A small network was shown many inputs. Here are its activations along a few directions, one row for each input.
Each table varies a few parts of the input and shows all the possible inputs, shuffled.
A made-up example of a description, with smaller parts first: one of 8 places around a ring, together with either a single point or one of 11 places along a line or (one of 2 separate values, together with one of 6 places along a line).
Shared parts are said once, and a part with two or three values counts as separate values.
In the rows, 128 means zero.

Other details of the inputs shift rows strongly along three fixed directions, in all tables alike. That doesn't count.

Table:
row 1: [159 128 152 103 140 166 142 146  87 151  95 112  87 115]
row 2: [ 81 125 131 188 140 143 129 129 126 127 123  91 153 158]
row 3: [165 118 107 106 111 119  79 103  98 146 128 173 190 118]
row 4: [137 155 122 109 117  90 145 129 173 107 170 130 109 125]
row 5: [155 113 153 112 131 141 122 123 116 132 125 139 117 129]
row 6: [137 116  96  99 112 116 118 138 158 122 140 165 113  81]
row 7: [112 127  99 130 114 135 118 143 146 107 132 126 119  93]
row 8: [150  96 138  87 123 118 131 129 146 126 116 170 107 104]
row 9: [ 72 101 144 202 142 173 141 169 124 101 115  63 107 134]
row 10: [121 104 160 161 153 150 128 127  86 159  92 103 167 160]
row 11: [ 77 140  93 196 116 117 104 110 161 105 160 107 190 160]
row 12: [106 130 135 136 131 157 161 164 174  94 131  94  40  92]
row 13: [120 143  94 133  99  96 111 130 187  75 209 156 119 124]
row 14: [157 138 122  97 140 134 137 129 122 154 111 137 125 111]
row 15: [ 85 149 132 160 129 119 166 158 144 104 137  88  89 142]
row 16: [170 112 130 103 118 118  85  93 102 142 120 177 177 126]
row 17: [139 105 139 147 124 141  84  96  59 152  92 137 210 157]
row 18: [148 137  98  86 107  94 107  90  97 160  96 178 183 115]
row 19: [136 126 163 100 145 144 171 131 102 158  76 118  81 117]
row 20: [149 101 155 113 138 149 124 129 114 135 132 148 111 129]
row 21: [ 87 100 145 210 154 195 135 165 112 124 144  78 110 140]
row 22: [149 116 171 121 158 143 152 129 112 155 111 108 106 132]
row 23: [ 70 106  89 207 115 109  93 148 145  81 165 121 192 147]
row 24: [137 135 129 118 112 121 111 110 133 104 130 141 125 128]
row 25: [136 139 129 128 126  92 124 124 140 123 157 128 148 137]
row 26: [131 137 105 102 122 122 135 120 117 152 103 138 129 117]
row 27: [168 144  96  62 112  89 102  89 125 156 113 193 173 106]
row 28: [ 80 123 149 199 141 159 138 170  98  97 130  62 116 154]
row 29: [124 162 107 105 117 111 142 112 190 111 150 139  92 111]
row 30: [123  75 142 136 126 112  89 126  59 135  82 146 217 157]
row 31: [109 163 108 122 134 142 167 151 173 121 139  98  52  99]
row 32: [128 102 148 130 137 109 108 119  67 160  95 136 218 170]
row 33: [155 147 101 111 127 113 123 113 146 137 149 143 138 103]
row 34: [155 117 178 102 155 147 163 135 112 158 102 109  86 128]
row 35: [112 163  97 149  95  97 108 125 165  76 181 126 135 143]
row 36: [134 120 166  94 145 122 169 152  96 150  85 116  92 145]
row 37: [161 143 132  67 129 116 143 108 154 140 118 155 102 111]
row 38: [ 91 150 136 151 133 141 177 146 162 108 130  86  61 127]
row 39: [103 124  78 154 101 108 103 124 194  87 169 156 143 104]
row 40: [159 158  98  92 119 109 132 116 162 131 152 149 117  96]
row 41: [130  95 177 160 175 170 144 136  68 178  87  85 141 143]
row 42: [118 146 103 125 115 104 114 100 153 128 129 144 146 126]
row 43: [163 142 122  82 118 132 123 122 115 123 117 150 102  96]
row 44: [124 145 120 111 118 103 125 107 159 126 126 142 126 133]
row 45: [ 85 141  94 204 107 137  88 115 134  85 152 110 178 142]
row 46: [130 143 119 124 119  88 120 124 146 118 149 136 155 143]
row 47: [128 132 130 123 121 119 129 139 142 105 174 133 106 138]
row 48: [149 127 149 115 121 137 117 114 106 129 112 133 130 141]
row 49: [ 99 111 137 187 129 138 112 146 100 112 151  97 163 157]
row 50: [136 118 164  92 148 140 169 134 107 155  79 116  82 135]
row 51: [158 112 129 102 131 149 117 136 111 145 134 157 115 106]
row 52: [ 99 148 114 151 144 160 161 158 151 129 142  80  86 112]
row 53: [140 138 124 114 116 130 129 121 167 105 172 145  90 126]
row 54: [136 143 114 127 125 115 118 107 152 130 135 138 150 127]
row 55: [166 129 165  87 151 145 167 132 127 155 107 120  69 108]
row 56: [145 133 106 121 121 139 112 128 126 131 155 151 134 117]
row 57: [147 132 167  74 142 112 165 147 118 146  97 129  80 131]
row 58: [117 146 121 121 123  91 127 127 143 118 140 136 143 143]
row 59: [105 108 136 155 139 143 129 118  81 161  79 110 163 153]
row 60: [118 103 124 177 131 154  97 119  94 137 137 127 179 156]
Each input here is: one of 4 places along a line, together with either one of 2 separate values or one of 5 places along a line or one of 8 places along a line.
Q: Changing only the place on the line of 4 turns row 28 into row 24. The same change can be made to row 36. Which row results?
A: row 50
Q: Changing only the place on the line of 4 turns row 9 into row 12. The same change can be made to row 5. Which row results?
A: row 16
Q: Change only the place on the line of 4 in row 4. List by row number the other rows that result.
A: row 34, row 40, row 55
Q: A walk changes only the place on the line of 8. It starts at row 41 and steps to row 55. List the rest of the walk in order.
A: row 54, row 37, row 29, row 42, row 59, row 19
Q: Change only the choice among 2 separate values in row 8. List by row number the other rows that result.
A: row 9
Q: Change only the choice among 2 separate values in row 39. List by row number the other rows that result.
A: row 12
Q: Change only the place on the line of 5 in row 43. List by row number the other rows that result.
A: row 1, row 3, row 51, row 56
